Each row below holds a small network's activations on one input, seen along a few directions.
In each table, some parts of the input vary, and every possible input appears once, in random order.
Descriptions start from the smaller parts, as in this example, which fits no table here: one of 6 places along a line, together with either a single point or (one of 2 separate values, together with one of 5 places around a ring) or one of 11 places along a line.
Shared parts are said once, and a part with two or three values counts as separate values.

Other details of the inputs vary at random and push rows far along three fixed directions, the same in every table; ignore that.

A family of inputs:
R1: [ 41  31  -3  18 -26  21  69  19  77 -13 -23]
R2: [26  9  1 36 -2 -3 20 15 29  1  8]
R3: [ 50  -7 -17  24   9 -19   0  10  23   5   6]
R4: [  9 -11 -13  25   7   7  -8  -6 -24  19   1]
R5: [ -8  23  18 -85  -8  14  36  -3 -28 -20 -25]
R6: [-54 -38  26   0  -2  -3 -36 -13  13 -29  -1]
R7: [  5  -9 -10  13   5  -4 -19   3 -37  32   5]
R8: [ 24  -4 -11  24   6  10   3   9 -20  12   6]
R9: [  7  12   7 -26 -16  15  47  11  16 -20 -35]
R10: [35  4  6 16 -7 15 10 26 50 -1 -3]
R11: [ 18  21  -2 -31  27  -6 -16  -3 -52  35  12]
R12: [ 30   7  -1  14 -23   3  42  29  34   6 -14]
R13: [  3  -6 -14   6   9  -5 -18  14 -44  17   8]
R14: [ -5  38  17 -87  16  12  40 -11 -19 -38 -33]
R15: [ 11   7 -11  11  16 -16 -32   6 -32  42  25]
R16: [-46 -25  12 -23 -10   9  -3 -20  22 -44  11]
R17: [-25 -12   7 -44   3   9   8 -26  14 -23  -5]
R18: [ 13  26   5 -69  -4  26  48  -3 -15 -14 -48]
R19: [-10 -19   1 -10  -9  10  25  -1  48 -22  -1]
R20: [ -8  19  14 -68 -12  25  35  -6 -20 -34 -42]
R21: [-42 -18  12  17 -26 -14 -17 -10   5   4  10]
R22: [-69  -5  26  -5 -13 -22 -19 -20   4 -38   6]
R23: [ 15 -20   9   5  30   9 -45   3 -33  13  16]
R24: [-49 -10   3  15 -32   0 -13 -14  14 -16 -10]
R25: [  9  -3 -19  42 -17  -4 -12  20  13  25  10]
R26: [ 34   6 -19 -20  37 -10 -42 -15 -52  17   8]
R27: [ 32  22 -12 -26  13   5   0   9 -40  37   1]
R28: [33 28 -1 22 -7  2 30 13 41  6 -2]
R29: [  9 -10  -9  22   3   0 -20   9 -39  22  14]
R30: [ 45  24  -6  -8  10  21  42  11   2  -2 -17]
R31: [-53 -15   6  20 -29   2 -17 -23   8 -18  -4]
R32: [ 11 -19 -20  35   1   3 -10   7  39   9  25]
R33: [ 28  18   0   4 -33  19  76  27  64 -34 -25]
R34: [-74 -13  22 -11 -14 -24 -23 -20  -7 -27  11]
R35: [-53 -38  10   3  -8   3 -25 -29  11 -30  26]
R36: [-49 -31  15  21 -15   1 -43  -5  33 -19   5]
R37: [ 19  16  24 -88  18  28  30  -3  -4 -23 -40]
R38: [-51 -16  18   9 -18 -17 -22 -15  -5 -12  17]
R39: [-78 -27   9   5 -20  -5 -28 -16 -16 -37  -5]
R40: [  0   6 -20  11  31   4 -29  -8 -40  22   4]
R41: [ 21 -10  -3  48 -18 -14  13  29  26  25  17]
R42: [-39 -10  -5  32 -40   1  -3   1  42 -15  -6]
R43: [ 16   3 -14 -11  43   7 -18 -17 -63  30  -6]
R44: [  4  12 -13  18  25  -7 -28   0 -17  25  12]
R45: [ -7  29  16 -89  -2  10  40   3 -24 -25 -29]
R46: [-49 -25   8  15 -23  -1  -3 -17   9 -27  -7]
R47: [-75 -22  10  10  -2  -9 -29 -27 -14 -33  -2]
R48: [  8  11  -3  18  16 -12 -25  -2 -19  28  18]
R49: [25 -3 -9 59 -8  1 31 20 51  4 -1]
R50: [-32  14  21 -48   5   0  12 -28  -9 -20 -24]
R51: [  3   2 -15   9  -2  -7 -17  11 -17  30  15]
R52: [ 25   6  -5  25  21 -11   9  13   2  17   4]
R53: [-43 -14  -5  25 -23   5 -13 -10  20 -12  -3]
R54: [ 17  13  -2 -24  41  -6 -23  -8 -72  24  13]
R55: [  9  -2   0  29  20 -19 -13   4 -12  26  19]
R56: [ 29   6   2  35 -18 -15  35  26  49  15  11]
R57: [-20  31  16 -49  -4   2  12 -14   2 -18 -14]
R58: [ 29  -6 -16  17   1  11  11   9  39   9  18]
R59: [ 20   3   1  48  -3 -15  10  12  29  24  17]
R60: [ 22  -8 -24  -6  35 -18 -55 -14 -47  20  12]
R61: [ 56  10 -14 -35  42  -5 -16  -7 -52  14   2]
R62: [ 45  21  -5 -12  13  -1  18   9 -19  39   7]
R63: [ 48   6  11 -14   5  22  32  31  37 -12 -14]
R64: [  5  -3  -9  51 -37  -3   3  17  36  16   9]
R65: [ 36  -7 -13   5  27 -15 -23 -12 -21  17   9]
R66: [ 13 -17  -9  27  -1 -20 -23  -1  11 -10  18]
Each input here is: one of 6 places along a line, together with either one of 3 separate values or one of 8 places around a ring.
Changing only the place on the line of 6 turns R50 into R52. The same change can be made to R17. Which row results? -> R19
Changing only the place on the line of 6 turns R62 into R15. The same change can be made to R7. Which row results? -> R25
Change only the place on the ring of 8 in R45. List by row number the other rows that result. -> R13, R14, R22, R33, R34, R39, R47
Change only the choice among 3 separate values in R6. List by row number the other rows that result. -> R3, R19
List by row number the other rows that have the place on the line of 6 in common with R2. -> R5, R8, R20, R23, R29, R30, R35, R38, R54, R61
List by row number the other rows that have the place on the line of 6 in common with R24. -> R1, R10, R11, R26, R27, R28, R31, R48, R58, R64

A family of inputs:
R67: [ -5 -19  -5  42 -21  -1 -13   9  14  -1   8]
R68: [  6  -3 -18 -29  19  18 -18  -9 -28  13   2]
R69: [ 47  -1  -2  34 -16   4  43  30  72 -10  -2]
R70: [ 10  22  19 -61   8  11  35   0   4 -21 -16]
R71: [13  5 -6 14 -6 -7 -2 10 -2 27  9]
R72: [ -7   3  -7  41 -10 -13  -2   1  16  10  12]
R73: [-22  12  17 -36  -1 -11  -2 -15   4 -16  -5]
R74: [-53  -3  13 -20  -8  -2 -18 -29 -18 -28 -18]
R75: [ 33   4 -11   1  22  -6 -15   4 -21  15   4]
R76: [ 14  22   5 -17 -27  28  64   1  79 -29 -30]
R77: [ 31   0 -15  25  19   3  -6   8 -24  19   0]
R78: [ 17   6 -11 -22  43   8  -7  -1 -65  21  -3]
R79: [ 37   5  -7   4 -10  17  32  29  22   2 -10]
R80: [-41 -21  -5  68 -15 -25 -42 -12   8   7  23]
R81: [-26  -9  10 -17 -12   8   4   1  -4 -13  -5]
R82: [-32 -18  16   5 -20  -6  -7 -14  29 -35  -4]
R83: [ 18   0 -12  18  -7   0  -8  12  -5  14   1]
R84: [ 30   1 -15   8  30   8  -1  10 -32  21  -4]
R85: [  5  29  21 -65   5   6  31  -6   2 -21 -15]
R86: [ 26 -12 -13   8  16   0 -11  -2  14   9  15]
R87: [-76 -25  11  17 -27 -21 -49 -23  -7  -9  10]
R88: [  0  -2   1 -18  11   5  -5   3 -37  18   5]
R89: [-50  -9  14  13 -24  -4   9 -12  26 -29  -3]
R90: [11  8 -9 23  6 -6  7  4 -5 16 11]
R91: [ 21 -14  -1  33   9  -5  -3  16  17   8  19]
R92: [-29  14  15 -65   9  -6 -13 -26 -29 -21 -17]
R93: [ 21   6  -5  -2  10  -1  -3  10 -32  35  11]
Changing only one part turns R79 into R69. The same change can be made to R83. Which row results? -> R75
Describe the family of inputs behind these rows. -> one of 3 separate values, together with either a single point or one of 8 places around a ring
Change only the place on the ring of 8 in R80. List by row number the other rows that result. -> R72, R74, R77, R78, R84, R89, R90
Change only the choice among 3 separate values in R90. List by row number the other rows that result. -> R85, R93
